[[131 119 133 138 155 137 129]
 [129 103 126 138 142 139 127]
 [127 107 127 146 147 140 123]
 [128 100 129 122 103 130 117]
 [126 122 133 130 132 134 120]
 [127 125 133 131 142 130 120]
 [127 105 127 112 114 130 127]] out 123

[[121 148 125 118 119 112 123]
 [125 120 124 123 123 122 131]
 [147 108 127 120 120 117 135]
 [144 101 119 137 132 137 129]
 [138 137 125 123 124 138 106]
 [121 121 142 132 127 129 150]
 [114 128 131 127 130 134 132]
 [149 130 138 122 122 119 116]] out 135

[[134 117 135 122 132 144 143]
 [133 139 150 124 114 138 147]
 [131 112 135 133 132 124 151]
 [139 133 137 108 129 125 144]
 [130 126 134 133 133 113 154]
 [134 118 128 128 139 129 148]
 [135 107 124 122 144 143 133]
 [135 116 130 127 137 135 147]] out 151

[[147 124 126 122 128 119 134 128 108]
 [136 121 114 137 127 120 129 121 131]
 [127 135 124 120 125 123 127 120 122]
 [129 127 142 133 129 107 120 137 133]
 [132 117 117 129 129 120 136 125 120]
 [131 136 129 127 116 135 128 113 130]
 [125 119 126 125 125 140 135 136 133]
 [108 127 129 123 125 119 123 122 129]
 [121 129 130 136 128 148 125 123 133]] out 122

[[146 142 134 117 144 115 125 117 132 117 132]
 [114 138 127 120 138 134 139 144 108 120 127]
 [119 124 137 139 112 141 133 120 133 139 107]
 [133 111 118 123 107 142 125 116 132 123 122]
 [119 125 138 140 113 140 132 122 133 140 107]
 [121 120 132 134 112 143 135 117 136 134 108]
 [133 111 118 123 107 142 125 116 132 123 122]] out 107
---
[[121 136 133 158 141]
 [141 121 135 135 123]
 [122 110 150 114 126]] value 133

[[134 101 143 135 118 120 140]
 [111 132 107 104 131 133 117]] value 118

[ 99 128 129 125] value 128

[[135 115 116 126]
 [111 104 143 128]] value 115

[[127 131 130 152 124 127]
 [128 125 155 120 131 126]] value 152

[124 116 139 134 129 156 126] value 129
---
array([150, 122, 125, 139]) -> 150, 139

array([128, 133, 152, 145, 139, 130, 137]) -> 152, 145

array([[133, 122, 123, 133, 134],
       [126, 131, 130, 119, 126],
       [127, 153, 133, 129, 132]]) -> 153, 134

array([143, 138, 114, 105, 119, 110]) -> 143, 138

array([152,  99, 126, 127, 134, 132]) -> 152, 134

array([[142, 122, 137, 116, 123, 123],
       [137, 153, 116, 124, 143, 126],
       [127, 117, 134, 142, 125, 146]]) -> 153, 146
---
[151, 148, 141, 140, 106, 104] --> 151, 104
[149, 119, 101, 144, 133] --> 149, 101
[137, 128, 132, 128, 142, 103] --> 142, 103
[126, 141, 121, 156] --> 156, 121
[134, 150, 99, 111] --> 150, 99
[132, 151, 103, 109, 150] --> 151, 103
[115, 134, 133, 144, 130, 104] --> 144, 104
---
array([135,  98, 143, 138, 144, 144]) out 138

array([[137, 108, 136, 136, 119, 117, 117],
       [157, 138, 128, 128, 110, 121, 136]]) out 136

array([124, 152, 125, 125, 117, 128]) out 125

array([108, 133, 146, 113, 150, 116, 137]) out 113

array([136, 129, 102, 134, 136, 134, 118]) out 134

array([[130, 128, 104, 144, 132, 126],
       [141, 105, 104, 119, 126, 126]]) out 144

array([134, 120, 156, 121, 118, 123]) out 121

array([121, 128, 117, 101, 145]) out 101

array([[132, 134, 127, 135, 131],
       [108, 143, 141, 137, 136],
       [100, 137, 133, 127, 136]]) out 135
---
array([[119, 106, 126, 142],
       [129, 133, 136, 117]])
142, 136

array([102, 132, 118, 100, 122, 154])
154, 132

array([122, 105, 149, 120])
149, 122

array([[143, 134, 138, 117],
       [156, 141, 110, 125],
       [148, 139, 116, 130]])
156, 148

array([[137, 122, 122, 108, 122, 146],
       [126, 110, 147, 104, 119, 128]])
147, 146

array([103, 144, 120, 121])
144, 121

array([[117, 105, 132, 133, 102, 120, 127],
       [116, 104, 128, 137, 104, 114, 130]])
137, 133
---
[149 131 130 132] -> 132

[120 114 132 144 106 150 132] -> 120

[[144 138 151 137]
 [144 139 153 131]] -> 138

[131 138 135 117 103] -> 131

[[111 155 116 130]
 [134 122 142 142]] -> 122

[123 148 152 149 126] -> 148

[[130 106 126 137]
 [130 109 130 129]] -> 126

[100 126 120 144 144 134] -> 126
---
[[104 122 132 106 126]
 [143 127 137 116 129]
 [145 127 131 126 125]] gives 122

[[145 127 125 136 131]
 [128 127 150 127 137]
 [112 136 124 137 139]] gives 127

[[128 138 138 128 127 137]
 [138 148 139 137 135 157]
 [138 138 138 128 127 137]] gives 138

[[122 119 143 121 137 104 104]
 [148 120 145 156 133 117 114]
 [133 118 133 132 134 142 112]] gives 119

[[116 117 134 117 123 136 142]
 [133 130 117 116 156 124 141]
 [127 133 125 142 128 130 125]] gives 117

[[125 115 125 139 131 112]
 [130 104 121 142 132 112]
 [132 107 118 135 134 112]] gives 115

[[126 121 129 111 120 123]
 [113 123 129 158 117 127]
 [135 133 127 132 139 127]] gives 121

[[149 134 126 133]
 [130 146 146 128]
 [129 141 151 130]] gives 134

[[136 158 127 128 127 103]
 [126 140 122 137 136 108]
 [124 121 127 132 152 137]] gives 158
